A small network was shown many inputs. Here are its activations along a few directions, one row for each input.
In each table, some parts of the input vary, and every possible input appears once, in random order.
A made-up example of a description, with smaller parts first: one of 3 separate values, together with either a single point or one of 9 places around a ring or (one of 4 places along a line, together with one of 5 places around a ring).
Shared parts are said once, and a part with two or three values counts as separate values.

Table:
x1: [ 24  10 -15   0  20  34 -17 -22  -6   4  32 -13  46]
x2: [ 11  -9  36   6 -12  -1  -5   5 -21  -2   0 -28   3]
x3: [ 26   7  -9  -6  18  31 -29 -30 -17  18  21  -8  38]
x4: [ -6  -7  14 -13  -2 -27   7  15  21 -24   2   1 -15]
x5: [ 16 -14  -9  -5 -11  21   8  -9 -18 -14  19 -13  19]
x6: [-33  48 -53  24   3   6  21  -2  -5  50 -49  15 -12]
x7: [ -1  -8  22 -18  -4 -29  -2   5  12  -9  -9   7 -22]
x8: [  3  -6  31  14 -12   1   4  14 -15 -18  12 -27  13]
x9: [-40  50 -58  32   3  10  30   5   5  31 -42  15  -2]
x10: [ 17 -13  -1  -8 -16  18  -6 -19 -30  -2   7  -4  12]
x11: [-21 -13   2  -2   4 -27   3  10  47  -9   2  25 -23]
x12: [ 10 -14  20  -7  -1  -5 -11   9 -11 -11   1   8 -15]
x13: [  9 -15  12  -5   4  -2   2  19   1 -23  12  -2  -9]
x14: [-15 -16   9 -11   6 -29  -4   0  38   9  -8  26 -33]
Q: What do these inputs look like to the network?
A: one of 2 separate values, together with either a single point or one of 6 places along a line
Q: Changing only the choice among 2 separate values turns x11 into x14. The same change can be made to x1. Which row results?
A: x3

Table:
x15: [ -5  21 -19   0  17   2  -8  -5   2  27 -17  20  -7]
x16: [-12  15 -20  17   0  10  18   8  -1  -4  -7  -9   8]
x17: [ -4   5 -17   4   6   6   3   0  15  -8  15   8  12]
x18: [  6  -9  19  -3  12  -3 -20  -1  10   2  12   5   0]
x19: [ 19   1   9   5 -17  26 -15 -31 -44  23   1 -25  31]
x20: [ -7   9  -9  15  -4   6  16  12  -1 -11   4  -8  10]
x21: [-13  -1 -18  -5  -2  -8   3  -8  15   9 -15  19 -14]
x22: [ 19 -24  23 -17 -15  -6  -1   6 -21 -21   2  -8 -13]
x23: [ 23  -2   1  -6  -8  26 -26 -44 -28  25  12  -8  34]
x24: [ -9  13  11  12   1  -9  -1  12   0   6 -11  -2  -5]
x25: [ -6   9   3   2  12  -9 -13   0  16   9  -1  14  -2]
x26: [-11  -8  14  -1 -17 -18  14   3   8  -4  -8 -10 -11]
x27: [  4 -26  10 -11  -5  -6  -6  -6  10  -6  10  11 -11]
x28: [  1 -21  19  -1 -15  -6   6   7  -6  -8  -1  -6 -14]
x29: [ 25 -16   3 -17   7  12 -10  -1  -5 -27  30  -3  14]
x30: [  3  -5  27   8   3  -3  -7  11  -6  -1   2 -11  -3]
x31: [  9 -14  -2   0   7  12  -4   0  10 -15  28  -1  14]
x32: [-12  -3   3   4 -16 -11  14   8  -1  -1 -14   3 -16]
x33: [ -7  25 -12  11   6   2   3   8 -13  24 -27   2 -11]
x34: [ -4   0  -5  -1   5   0   4  -4  23 -11  21  -5  18]
x35: [ -9   5 -29  -8   0  -2   5  -9   1  20 -20  25 -18]
x36: [-13  20  -1  14   5  -4   2   9  -1  13 -22  -3  -7]
x37: [ -3  17 -40   2  12  17   8  -5   2  10  -1  14   7]
x38: [ -9  11 -29   6  10  10   6  -3  15  -1   4   8  11]
x39: [ -4   4  14  -3  10 -15 -13  -5  24   6   6   1   4]
x40: [-11  16  -8   3  15  -4 -10  -3  15  16 -12  14  -3]
x41: [ 23 -11  23 -19  13  -3 -26  -2  -5 -11  15   3  -1]
x42: [ -8   8  22   8   1 -15   0   7   8   3  -4 -15   1]
x43: [-17   4 -10   6 -13  -7  15   4  -1   6 -25   2 -18]
x44: [ -8  -7  -6  -6  -5 -12   1  -5  15   1  -3  20 -13]
x45: [ 20  -7  32  -9   3  -3 -13  10 -22 -14   4 -13  -3]
x46: [ -7   4   3  10  -4  -1  16   8   7 -14  10 -21  16]
x47: [  5 -10   7  10  -3  12   9  12  -7 -18  17 -18  12]
x48: [-12  10 -21   2 -11  -1  17   3 -15  17 -30   7 -21]
x49: [ 21 -28  15 -27  -4  -6 -12  -7  -5 -18  13   8 -11]
x50: [ -5  21 -32  14   1  17  20   7 -14   7 -12  -4   4]
x51: [ -7 -13   5 -11  -7 -19   1  -9  23  -1   4   7  -8]
x52: [ 23 -12  12  -7  -2  12   2  12 -21 -30  19 -19  12]
Q: Changing only one part turns x16 into x38. The same change can be made to x20. Which row results?
A: x17
Q: What do these inputs look like to the network?
A: one of 2 separate values, together with either a single point or (one of 3 separate values, together with one of 6 places along a line)
Q: Change only the choice among 3 separate values in x47. List by row number the other rows that result.
A: x28, x30

Table:
x53: [ -8  33   2  16  18   2 -10   2   2  21  -9  -6  13]
x54: [ 24  10  -7  -2  -1  32 -20 -25 -48  27  -6  -6  20]
x55: [ 28  -1 -34 -11   6  40 -13 -30 -27   6  19   8  28]
x56: [  4   5 -28  -2   7  22  -4 -27   7   9  20   6  29]
x57: [ -6  21 -27   5  26  10  -3  -3  24   1  17   8  22]
x58: [ 27 -37  53 -14   9  -6 -19  11   8 -41  42 -16  11]
x59: [-12  26 -11  24   5   8  21  22  -5  -4  -6 -22  13]
x60: [-24   7  -6  16 -10 -16  30  26   8  -3 -21   1 -26]
x61: [-22  -9  -3  -4 -18 -29  32  23   6 -11 -31   8 -45]
x62: [-17   1 -21  -4  11 -13   4   2  38   4   1  31 -17]
x63: [ 25 -47  61 -21  -7 -16 -20   9  -4 -31  28 -19  -9]
x64: [-16  20  -1  13   4  -7  -8  -3   5  26 -25   5  -7]
x65: [ -2  10 -13  16 -15  20  21  -2 -22   3  -3 -25  20]
x66: [-14   8 -29   2  11   2  -2  -8  27   6   0  20   2]
x67: [ 20   4 -20   6 -15  38  10  -5 -55   2  -3 -21  21]
x68: [-17  -4  10 -12  -4 -35  -1   5  13  16 -35  25 -44]
x69: [ 24 -39  50 -18 -15  -8 -10   8  -7 -48  36 -14   7]
x70: [-21  13 -14  21 -10  -1  24  17  -2  -1 -22 -10  -7]
x71: [ 37 -35  48 -24  -6  -9 -27  -5  -5 -29  37 -20  10]
x72: [-19  13   7   8   3 -22  -3   6  15  24 -24  16 -26]
x73: [  2  17   0   9  -1  13 -10 -23 -15  29  -6  -9  20]
x74: [-14 -15 -17 -24   3 -25   6   0  36  -5 -10  39 -35]
Q: What do these inputs look like to the network?
A: either one of 4 separate values or (one of 3 separate values, together with one of 6 places along a line)
Q: Change only the place on the line of 6 in x67. List by row number the other rows that result.
A: x59, x60, x61, x65, x70
Q: Change only the choice among 3 separate values in x64. List by row number the other rows that result.
A: x66, x70
